Each row below holds a small network's activations on one input, seen along a few directions.
In each table, some parts of the input vary, and every possible input appears once, in random order.
Descriptions start from the smaller parts, as in this example, which fits no table here: line(6) and (point or line(9) or (values(3) and ring(8))).
Shared parts are said once, and a part with two or three values counts as separate values.
(in the rows, 128 means zero)

Other details of the inputs shift rows strongly along two fixed directions, in all tables alike. That doesn't count.

Table:
x1: [124  80 142 112 190  89 157 180  76 147 181 149]
x2: [136 113 129  93 139 127 131 126 178 145  85 120]
x3: [149 101 121 143 192 103 142 139  58 106 185 154]
x4: [139  92 118  80 148 115 120 128 187 123  88 134]
x5: [158 104 145  77 147 130 118 131 167 134  95 134]
x6: [ 98 230 147 176  27 162 120  77 169 172  97  76]
x7: [ 96 200 154 121  42 139 135  93 177 210 113  93]
x8: [136  99 125 130 185 104 149 140  47  95 180 156]
x9: [ 57 198 150 187  53 122 155 133  57 162 202 105]
x10: [152  93 127  79 143 124 116 126 189 123  95 138]
x11: [158  98 129  75 142 132 114 129 185 122  96 136]
x12: [145  92 115  84 148 122 121 138 187 124  85 127]
x13: [146 106 120  83 148 138 121 148 183 120  91 139]
x14: [147  98 119  81 147 122 118 148 182 124  84 125]
x15: [ 80 208 130 185  71 119 145 122  66 181 216  97]
x16: [ 94 199 146 122  38 148 143  94 186 210 104  80]
x17: [131  82 153 110 183  96 156 164  72 149 200 160]
x18: [143  97 108 106 136 159  93 115 174  74  56 128]
x19: [171 109 109 129 141 143 100 112 186  71  66 132]
x20: [ 70 189 128 199  53 126 141 140  62 188 197 110]
x21: [ 72 184 157 148  85 119 169 157  81 215 202 120]
x22: [118 223 111 151  37 154 112  79 174 158  98  80]
x23: [172 117  92 105 149 142 104 104 172  73  71 127]
x24: [ 86 218 136 161  13 168 117  85 155 177  83  84]
x25: [130  94 124 165 170  99 145 163  55  93 191 158]
x26: [ 83 211 137 183  72 117 159 116  48 186 205 106]
x27: [155 105 118 130 151 156  96 109 171 102  69 127]
x28: [129  82 116 167 172 107 129 168  57 115 193 158]
x29: [151  98 103 112 130 154  94 118 173  78  56 133]
x30: [144 115 138  84 145 132 122 132 171 137  96 138]
x31: [159  98 103 123 146 157  84 115 189  88  63 125]
x32: [159 100 133  73 139 129 108 138 179 123  93 134]
x33: [ 90 237 135 139  29 162 127  67 151 164  97  74]
x34: [123  96 142 156 170 104 154 152  44  96 182 160]
x35: [ 58 177 157 151  81  94 171 137  74 225 208 114]
x36: [115  81 136 142 177 121 137 152  55 102 166 155]
x37: [157 121 100 101 137 140 109 105 158  73  79 127]
x38: [ 93 198 135 119  26 147 134 101 197 202 105  78]
x39: [136  86 127 161 176 115 131 152  66 118 170 156]
x40: [116 104 120 132 174 104 146 149  44  93 199 147]
x41: [157 108 113 115 132 144 107 113 175  60  60 133]
x42: [159 134 116 119 151 144 110  94 158 101  92 119]
x43: [138  93 135 161 180 105 148 151  58  95 174 159]
x44: [133  83 125 158 178 115 135 155  58 113 169 158]
x45: [149 104 125  76 143 132 111 140 187 120  89 140]
x46: [143  93 137 164 182 105 143 149  64 100 177 159]
x47: [121  91 145 146 179 111 149 148  55  85 172 156]
x48: [166 108 114 126 147 147  96 110 190  70  68 126]
Description of these inputs: values(2) and (ring(9) or (values(3) and line(5))).
The inputs of x10 and x7 match in every part but the values(2) part. If x18 is changed in the same way as x10 into x7, which row does it become?
Answer: x36
The inputs of x11 and x17 match in every part but the values(2) part. If x29 is changed in the same way as x11 into x17, which row does it become?
Answer: x24
Which other rows does x33 become when the line(5) part takes its other values? List them by row number.
Answer: x3, x8, x26, x42
Which other rows does x5 become when the values(2) part takes its other values? List them by row number.
Answer: x32

Table:
x49: [ 90 166 132 146  74 131 132 131 119 166 144 111]
x50: [137 105 126 135 148 127 122 142 127 131 129 137]
x51: [143 117 130 119 156 123 131 127 124 131 133 134]
x52: [101 168 131 154  77 127 130 134 124 169 151 111]
x53: [ 97 162 143 157  78 133 132 129 120 172 144 115]
x54: [132 116 138 111 149 122 138 131 122 120 129 137]
x55: [142 120 125 113 150 116 131 131 127 122 139 133]
x56: [135 118 114 165 140 139 112 124 103  81 125 134]
x57: [143 118 125 117 154 118 133 126 129 126 138 133]
x58: [146 133 117 144 149 131 128 106  99  84 128 133]
x59: [137 118 124 108 147 121 133 130 124 119 137 134]
x60: [136 106 121 133 145 122 124 141 132 127 134 136]
x61: [ 90 164 144 153  75 133 137 133 120 167 141 114]
x62: [124 103 129 124 138 125 128 144 123 118 125 137]
x63: [160 155 125  86  93 169  97  72 244 118  10 101]
x64: [131 115 133 108 147 120 137 130 120 118 130 133]
x65: [131 117 126 106 148 120 134 129 121 118 133 134]
x66: [130 106 120 124 138 126 124 145 127 119 133 137]
What is each input in this table made of?
Answer: values(2) and (point or ring(8))
The inputs of x59 and x66 match in every part but the values(2) part. If x64 is changed in the same way as x59 into x66, which row does it become?
Answer: x62

Table:
x67: [ 69 175 147 152  67 124 154 155  80 178 181 121]
x68: [148  64 142 135 208  90 152 183  73 134 196 174]
x69: [162  74  99  86 151 136 103 136 195  87  62 144]
x70: [165  81 137  76 158 143 108 132 196  86  58 140]
x71: [109  72 123 136 178 106 148 171  67 130 173 156]
x72: [152  53 109  97 180 114 114 161 136  93 126 155]
x73: [141  83 116 153 202 103 143 150  50  76 193 160]
x74: [112 180 155 110  77 132 147 109 162 159 107 109]
x75: [178  95 110 104 172 148 102  97 155  56  61 140]
x76: [140  69 123 162 195 116 132 156  53  80 186 169]
x77: [189  96 124  78 177 130 119 116 201 109  67 140]
x78: [137 164 111 150  79 168  96  90 191 103  59 103]
x79: [122 162 130 159  83 149 111 106 120 124  98 114]
x80: [114 138 141 126  99 142 123 115 172 161  90 107]
x81: [109 168 144 122  90 132 145  98 168 174  96 102]
x82: [119  77 131 130 167  93 137 175  80 132 198 157]
x83: [147  62 114  87 202 119 127 140 123  99 117 145]
x84: [ 91 167 149 144  88  92 169 136  94 191 199 120]
x85: [175  98 102 111 173 150 104  98 171  52  69 137]
x86: [ 86 204 156 167  49 128 141 134 114 227 181  98]
x87: [105 153 145 138  87 137 136 114 169 172  92 109]
x88: [174  85 111 121 163 157  94 108 163  59  60 144]
x89: [ 92 171 139 189  84 137 136 123  69 151 181 120]
x90: [164  84 138  82 157 138 118 132 197  86  53 146]
x91: [ 84 159 149 156  74 107 147 149  99 194 194 115]
x92: [131  63 118 107 196  83 148 174  60 115 209 162]
x93: [135 167 134  86  61 176  90  90 251 128  13  97]
x94: [167 118 115  49 130 163  95  98 234  82  13 116]
x95: [141 166 112 113  75 165  99 107 217 153  48 104]
x96: [139  74 114 169 195 101 133 166  55  70 180 158]
x97: [ 94 187 124 188  91 110 147 125  71 138 182 103]
x98: [ 92 188 134 180  85 130 146 111  69 154 189 113]
x99: [ 91 176 128 197  83 127 136 130  78 143 177 112]
x100: [123 176 125 148  90 152 122  88 133 126 116 108]
x101: [ 97 185 140 173  85 122 144 115  52 154 175 114]
x102: [131 178 126 146  60 168  97  80 173 122  51 101]
x103: [104 179 132 123  51 165 104  89 213 174  50  85]
x104: [184  95 115  72 178 138 100 115 196 104  72 137]
x105: [168  81 118 117 193 123 119 119  99  62 112 156]
x106: [117 164 122 167  87 155 115 104 140 120 113 113]
x107: [165  85 103 132 196 115 121 131 114  50 120 144]
x108: [100 188 153 147  87 112 153 133  93 213 200 108]
x109: [119 165 115 175  87 137 115 116 137 111 108 103]
x110: [153  62 132  90 207 112 136 135 133 107 119 147]
x111: [149  74 130 110 162 107 133 150 153 113 120 153]
x112: [125  76 146 102 202  91 155 172  53 109 205 166]
x113: [ 94 188 136 146  84 118 146 137  84 205 198 108]
x114: [ 67 185 148 150  81 116 155 123  85 206 187 101]
x115: [142  65 134 130 207  96 135 183  67 131 203 169]
x116: [100 171 121 119  81 143 134 103 156 167  97  99]
x117: [131 146 132 101  99 123 128 111 175 152 113 109]
x118: [162  94 115  62 162 141 118 123 184  75  56 141]
x119: [133 160 111 148 112 139 121 100 141 101 109 110]
x120: [131 168 106  90  65 150 112  92 219 141  54  97]
x121: [ 66 162 139 162  79 125 145 143  83 197 178 108]
x122: [123 162 125 130  85 147 111 128 159 172 114 108]
x123: [143  64 127 155 199 112 131 157  40  78 178 171]
x124: [ 70 173 151 148  69 124 147 154  79 181 188 116]
x125: [111 178 154 104  76 137 137 110 159 161 114 102]
x126: [170  76 108  90 200 117 126 148 129 104 125 157]
x127: [162  72 118 127 208 120 128 131  78  65 146 163]
x128: [122  89 130 113 174  85 147 160  75 133 206 152]
The inputs of x77 and x68 match in every part but one. If x101 is changed in the same way as x77 into x68, which row does it become?
Answer: x79
What is each input in this table made of?
Answer: values(2) and (line(11) or (values(4) and line(5)))
Which other rows does x120 become when the values(4) part takes its other values? List them by row number.
Answer: x116, x118, x126
Which other rows does x117 become when the line(5) part takes its other values? List them by row number.
Answer: x84, x92, x120, x128
